A small network was shown many inputs. Here are its activations along a few directions, one row for each input.
In each table, some parts of the input vary, and every possible input appears once, in random order.
A made-up example of a description, with smaller parts first: one of 8 places around a ring, together with either a single point or (one of 2 separate values, together with one of 4 places along a line) or one of 9 places along a line.
Shared parts are said once, and a part with two or three values counts as separate values.
In the rows, zero is written as 128.

Other details of the inputs vary at random and push rows far along two fixed directions, the same in every table; ignore that.
These rows show it; all are for the same input, with only those details redrawn:
[ 93 173  79 135  92 151 173 155 114 104  98]
[138  66 132 137 205 153 125 109 136 138 134]
[118  99  79 176 127 149 137 132  75 106 180]
[113 140 133  96 170 156 161 131 175 136  52]

A family of inputs:
R1: [142  85 168 131 180  92  60  86 125 122 122]
R2: [123 188 153  94 173 134 106 120 180 116  64]
R3: [105 166 106 121  60 144 190 166 129 132 128]
R4: [137 133 108 180 104  91  85 118  95 101 194]
R5: [140  62 161 134 174 105 127  88 121 172 130]
R6: [119 196  97 110  53 137 131 136 144 104 127]
R7: [136 119 109 165  96  74  83 109  75  98 179]
R8: [123 156 171  89 154 145 166 165 172 184  78]
R9: [144  99 158 123 201  97  64  81 109 117 123]
R10: [128 170 140  77 164 145 109 118 185 109  63]
R11: [130 181 184  82 141 109 119 125 184 146  84]
R12: [110 200 132 106  55  88 129 139 103 111 114]
R13: [107  88 107 189 107  98 125 123  54 117 156]
R14: [159  97 182 100 176  98  70 112 111 158 149]
R15: [162  42 155 104 161 149 145 114 141 155 152]
R16: [149  59 143 131 172 150 135 103 157 166 153]
R17: [134 181 164  87 140 131 117 115 201 144  83]
R18: [143  99 166 146 187 109  62  96 145 126 137]
R19: [152  82 149 127 177 138  69 100 161 116 146]
R20: [134  84 146 153 214 142 122 111 132 145 136]
R21: [113 102 103 201 115 133 131 140  86 118 181]
R22: [141  77 177 141 182 118 135 115 136 176 155]
R23: [164 111 177 112 184 132  77 129 142 159 174]
R24: [129 181 167  90 140 113 113 108 189 146  73]
R25: [105 160  84 138  65 133 181 159 141 117 107]
R26: [121 175 164 102 151 129 103 126 197 121  62]
R27: [118  99  79 176 127 149 137 132  75 106 180]
R28: [133  96 103 153 102 150 144 164  76 146 206]
R29: [146 116  91 162  94 120  92 123 112  92 202]
R30: [152 141 140  62 125 130 120 116 201 111  61]
R31: [115 132 156 103 144  91 161 121 166 155  37]
R32: [142  74  85 152  83 148 150 120  84 123 187]
R33: [120 154  99  93  55 154 184 180 104 133 111]
R34: [128  69 160 165 193 119 115 109 136 153 125]
R35: [177  72 162  86 155 139  92 100 150 128 163]
R36: [ 99 184 104 145  68 137 181 152 130 139 117]
R37: [133 186 181  73 148 117 110 145 170 159  79]
R38: [129  69 151 141 207 107 116  94 100 144 111]
R39: [145 122 113 143  89 132 101 130 101 106 221]
R40: [ 98 175 121 115  68 106 173 172  80 150  98]
R41: [100 178  98 155  74 121 179 162 137 124 108]
R42: [109 201 115 113  54  91 123 122 109 111 102]
R43: [150  48 128 118 193 156 128 102 125 127 123]
R44: [120 151 174  98 147 138 175 145 186 171  83]
R45: [117 143  80 120  53 135 185 153 130 106  95]
R46: [161 108 105 117  85 142  94 144  74 108 206]
R47: [168  94 163  96 174 144  80 127 147 151 172]
R48: [109 116  96 195 136 120 130 127  59 115 172]
R49: [138 140 146  67 130 143 109 117 190 103  49]
R50: [121  95 124 165  96  96 145 129  55 140 186]
R51: [124 113 120 172 112 121 137 159  60 156 198]
R52: [103 142  85 125  58 149 174 154 119  98  83]
R53: [ 99 220 103 135  95 111 114 137 107  86 100]
R54: [141  70 154 159 188 106 126 108 147 161 136]
R55: [131 179  92  92  41 140 135 130 133  93 115]
R56: [120 108 107 189 104 117 140 122  80 143 190]
R57: [115 209 105 136  68 111 126 149 147  97 119]
R58: [115 214 127 118  63 122 135 155 135 112 139]
R59: [111 127 143 104 148 151 159 136 191 141  50]
R60: [146 111  81 140 109 141  87 113  73  68 180]
Describe the family of inputs behind these rows. -> one of 2 separate values, together with one of 5 places along a line, together with one of 6 places along a line
Changing only the place on the line of 6 turns R18 into R24. The same change can be made to R34. Which row results? -> R56
Which other rows does R49 become when the choice among 2 separate values takes its other values? List them by row number. -> R52
Start at R42 and move only the place on the line of 5, one step at a time. The first step leads to R24. Which rows follow, in order? -> R17, R6, R55
Start at R46 and move only the place on the line of 5, one step at a time. The first step leads to R47. Which rows follow, in order? -> R23, R37, R14
Start at R33 and move only the place on the line of 6, one step at a time. The first step leads to R15. Which rows follow, in order? -> R32, R45, R52, R43

A family of inputs:
R61: [153  43 179 120 224 158 102 110 183 141 114]
R62: [170 112 150 103 204 142  75  77 163 129 156]
R63: [118 132  78 147 117 163 162 124 114 123 140]
R64: [114 149 132 177 111  89 133 153 101 134 132]
R65: [100 162 143 108 145 110 107 110 114 116  61]
R66: [107 153  82 141 106 163 157 167 121 115 106]
R67: [109 154 143  78 141 138 195 156 139 159  63]
R68: [ 89 167 109 113 112 100 142 125 128 103  41]
R69: [130 119 135 182 134  88 133 104  99 147 166]
R70: [111 131  91 155 134 158 159 164 108 106 136]
R71: [146  81 105 186  93 116 106 153  78 126 232]
R72: [116 139 120 127 130 148 172 132 134 167 125]
R73: [152  72 101 161  83 109 116 133  57 127 225]
R74: [112 159 136 144 110  97 114 122  65 124 127]
R75: [146  92  87 172  99 134 106 145 101  95 191]
R76: [140 102 114 175  89 121 100 110  77 120 247]
R77: [ 92 192 119 124 105  94 186 127 175 133  33]
R78: [103 180 143  96  78 141 162 175 176 150  53]
R79: [118 168 147 114  91 126 119 160 149 127 120]
R80: [111 137 159 117 123 140 151 161 158 146  96]
R81: [ 90 195 145 114 148 119 124  98 157 124  48]
R82: [118 106 110 177  86 135 147 125  81 128 209]
R83: [152 112 116 137  84 101 100 132  74 115 209]
R84: [108 146 142 120 154 145 175 172 146 155  98]
R85: [118 127 120 128 120 155 154 113 150 113 114]
R86: [152  73 151 109 177 158 122  86 188 148 105]
R87: [162  26 171 108 228 143 121 104 129 193 144]
R88: [121 119 125 213 127 102  78 131  40 116 212]
R89: [144 103  76 169  85 133 126 114 100  98 200]
R90: [116 137 141 115 150 150 157 163 153 170  92]
R91: [119 227 124  94  87 124 133 136 141 130 124]
R92: [105 141 114 166 119  91 143 150 132 122  95]
R93: [131 136  96 148  84 139 111 109 112  88 180]
R94: [118 222 130 100  91 124 116 170 138 124 117]
R95: [113 185 115 111  78 142 121 156 155  88  94]
R96: [119 211 149  83  86 114 136 171 185 129  72]
R97: [152  64 179  85 167 134 124 112 158 177 102]
R98: [168 104 157  95 184 131  96  82 196 126 124]
R99: [117 120  88 129 125 150 169 144  84 107 130]
R100: [121 132  94 111  67 147 147 138 113 105  99]
R101: [128  76 144 151 212 108  99  69 156 133 115]
R102: [121  88 157 140 216 109  91 106 170 131  78]
R103: [103 172 101 112 131 160 196 136 153 120  79]
R104: [127 137 165 112 144  84 145 122 130 157  72]
R105: [143 171 139  91 158 142  88 136 169 111 103]
R106: [120 164 131  98  63 117 131 145 110 121 127]
R107: [177  90 196  67 221 120  71  95 153 169 140]
R108: [150  79 199 148 237 108  78  62 136 170 149]
R109: [137 159 123 130  85 110 124 125 131 125 173]
R110: [159  96 109 160 127 125  73 131 113  89 202]
R111: [123  91 113 157  81 127 140 140  55 123 195]
R112: [ 92 173 128 153 133 116  97 135 110 104  95]
R113: [108 141 108 149 122 142 185 142 104 146 158]
R114: [129 158 107  79  81 131 155 142 154 108  63]
R115: [129  99 132 105 132 148 141 122 131 114 100]
R116: [145 113 140  89 130 136 104 111 141 107 112]
R117: [149 144  94 117 108 130  87 121  78  88 177]
R118: [109 138 115 132 110  84 158 131 119 125  74]
R119: [118 136  93 103 117 157 165 141 116 124  86]
R120: [152 120  97 125  90 118 100 123  94  83 172]
R121: [129 101  94 164  92 153 116 146 108 104 158]
R122: [176  41 178 122 203 124 107  85 174 180 169]
R123: [159  50 187 111 197 142 117  86 183 189 133]
Changing only one part turns R71 into R122. The same change can be made to R94. Which row results? -> R91
Describe the family of inputs behind these rows. -> one of 3 separate values, together with either one of 5 places around a ring or (one of 2 separate values, together with one of 8 places along a line)
Which other rows does R110 become when the choice among 3 separate values takes its other values? List them by row number. -> R98, R120
Which other rows does R74 become when the place on the ring of 5 takes its other values? List them by row number. -> R65, R68, R104, R118

A family of inputs:
R124: [149  77 149 136 161 106 133 114 108 156 152]
R125: [144 105 142 110 179 152 135 114 202 137  84]
R126: [157 112 176  84 143 122 117 107 170 149 107]
R127: [109 224 137  85 114 128 133 141 160 129  58]
R128: [113 159 108 141  95 133 176 167 124 139 131]
R129: [136  86 145 157 157  97 113 130 104 151 162]
R130: [120  86 135 133 152 143 139 116 121 148 127]
R131: [107 126  87 185  87 151 154 154  77 115 174]
R132: [108 133 101 160  78 124 153 135  69 113 138]
R133: [105 169 106 170  96  99 143 142  83 129 162]
R134: [163  73 138 154 138 145 102 122 126 135 218]
R135: [120 162  98 142  75 118 108 155  81 106 152]
R136: [103 179 112 113  96 120 131 153 125  94  85]
R137: [149 108 183 102 157 112  93 116 173 149 117]
R138: [137  98 124 162 173 123  84 103  94 107 189]
R139: [114 163  92 121  75 127 145 142  91  86 117]
R140: [146 114 154 146 145 113  86 103 128 134 187]
R141: [143  67 108 144 147 136 116  99 127 122 159]
R142: [155 106 146 108 173 160 113 131 157 147 136]
R143: [122 147 101 129  49 131 137 142 105 116 174]
R144: [113 180  98  95  70 145 149 154 118 120 110]
R145: [142 119 154  81 166 125 137  98 196 134  41]
R146: [136  98 127 144 150 113 100 110 142 117 120]
R147: [158 102 148 100 156 131 107 113 125 139 129]
R148: [127  68 136 180 156 117  99 117  84 134 169]
R149: [ 77 224 140 108 109 126 169 142 162 134  23]
R150: [ 97 213 105 122  94 118 148 128 162 103  59]
R151: [121 133  76 162  92 153 136 154  85  86 184]
R152: [133 103 164  91 176 126 154 123 170 178  91]
R153: [135 104 150  76 182 148 128 114 172 135  85]
Describe the family of inputs behind these rows. -> one of 5 places along a line, together with either one of 2 separate values or one of 4 places along a line
Changing only the place on the line of 5 turns R145 into R146. The same change can be made to R147. Which row results? -> R135
Which other rows agree with R138 in the place on the line of 5? List them by row number. -> R127, R133, R140, R149, R150
Which other rows does R143 become when the place on the line of 4 takes its other values? List them by row number. -> R141, R144, R153
Which other rows does R130 become when the choice among 2 separate values takes its other values? List them by row number. -> R152
